A small network was shown many inputs. Here are its activations along a few directions, one row for each input.
In each table, some parts of the input vary, and every possible input appears once, in random order.
A made-up example of a description, with smaller parts first: one of 4 places along a line, together with either a single point or one of 9 places around a ring or (one of 2 separate values, together with one of 5 places around a ring).
Shared parts are said once, and a part with two or three values counts as separate values.

Other details of the inputs vary at random and push rows far along two fixed directions, the same in every table; ignore that.

Table:
x1: .00 -.07 -.34 -.05 .46 -.36 -.14 -.13 .06 -.06 .21
x2: .29 -.16 .27 -.03 -.58 -.01 .28 .11 .15 -.13 -.10
x3: -.04 .01 .19 .02 -.53 .33 -.06 .21 .12 -.02 -.24
x4: -.05 .24 -.08 -.10 .41 -.13 -.12 -.32 .17 .05 .37
x5: .00 .15 -.17 -.34 .25 -.11 -.04 -.24 .13 -.08 .33
x6: -.23 -.28 .06 .60 -.18 -.50 -.47 -.27 .92 .43 -.34
x7: .01 -.34 -.01 .44 -.14 -.37 -.34 -.13 .51 .08 -.28
x8: -.02 .20 .02 -.28 .05 .31 .21 .11 -.39 -.15 .13
x9: -.10 -.02 -.28 -.04 .41 -.40 -.16 -.20 .08 .03 .25
x10: -.16 .15 -.10 -.01 .51 -.21 .00 -.37 .12 .09 .29
x11: .01 .15 .05 -.10 .16 .33 .25 .11 -.47 -.02 .10
x12: .14 -.23 .13 -.02 -.42 -.38 .07 -.05 .57 -.07 .02
x13: -.10 .19 -.09 -.06 .44 -.25 -.03 -.39 .12 .05 .37
x14: .04 -.26 .14 .34 -.47 .04 -.13 .17 .08 .08 -.38
x15: .16 -.02 .21 -.02 -.66 .38 .07 .18 -.01 -.03 -.23
x16: .06 .06 -.08 -.22 .12 .19 .13 .21 -.51 -.14 .05
x17: -.12 -.07 .19 .11 -.50 .30 .10 .21 .01 .00 -.35
x18: -.09 -.04 .17 .08 -.43 .34 .14 .30 -.13 -.01 -.31
x19: -.11 .11 -.20 -.06 .45 -.18 -.12 -.14 .06 .05 .10
x20: .07 .13 -.09 -.11 .22 .22 .12 .25 -.51 -.10 -.04
x21: .14 .07 .00 -.02 .28 .25 .12 .23 -.55 .03 .00
x22: .13 .05 .02 -.12 .17 .21 .12 .16 -.55 -.08 .06
Each input here is: one of 2 separate values, together with either a single point or one of 10 places along a line.
Question: Changing only the choice among 2 separate values turns x22 into x16. The same change can be made to x11. Which row results?
Answer: x18
Question: Which other rows does x8 become when the choice among 2 separate values takes its other values? List them by row number.
Answer: x13

Table:
x23: .20 .21 .01 -.34 -.02 .57 .21 .34 -.68 -.21 .00
x24: .09 -.24 -.08 .08 -.15 -.44 -.12 -.11 .43 -.02 .00
x25: -.05 .16 -.27 -.20 .72 -.08 -.01 -.14 -.33 -.06 .32
x26: -.10 -.03 -.04 .17 .22 -.23 -.11 -.13 .11 .12 .00
x27: .00 .18 -.20 -.14 .74 -.07 .05 -.17 -.32 -.03 .32
x28: -.04 .27 -.23 -.39 .58 -.05 .07 -.16 -.17 -.08 .44
x29: -.12 -.02 -.19 .06 .34 -.17 -.14 -.12 .06 .07 .05
x30: -.01 .21 -.18 -.13 .70 -.12 .06 -.14 -.34 .00 .38
x31: -.10 -.05 .06 .13 -.11 -.21 -.08 -.24 .39 .11 .00
x32: .13 -.03 .15 .05 -.30 .27 .02 .14 -.13 -.01 -.11
x33: .00 -.11 .09 .09 -.34 .29 .01 .34 -.25 .00 -.34
x34: -.09 -.04 -.05 .20 .19 -.14 -.09 -.10 .11 .13 -.03
x35: -.02 -.16 .27 .14 -.88 .32 .10 .34 .13 -.02 -.46
x36: .27 -.30 .29 .12 -.76 .19 .16 .37 .00 -.08 -.41
x37: -.14 -.01 -.08 .03 -.01 -.24 -.11 -.24 .35 .03 .06
x38: -.10 -.10 .10 .17 -.13 -.36 -.10 -.27 .57 .09 .02
x39: .02 -.07 .08 .08 -.31 .29 .04 .35 -.31 -.02 -.29
x40: .20 .17 -.03 -.37 .08 .48 .18 .28 -.68 -.21 .15
x41: -.04 -.04 .05 .22 -.08 -.21 -.22 -.21 .46 .15 -.07
x42: .13 .11 .09 -.29 -.18 .42 .32 .31 -.44 -.27 .02
x43: -.11 -.05 .07 .16 -.14 -.22 -.15 -.20 .52 .18 -.04
x44: -.14 -.07 .10 .16 -.15 -.29 -.09 -.24 .53 .14 .01
Question: What do these inputs look like to the network?
Answer: one of 2 separate values, together with either a single point or one of 4 places along a line or one of 6 places along a line
Question: Changing only the choice among 2 separate values turns x37 into x31. The same change can be made to x23. Which row results?
Answer: x41
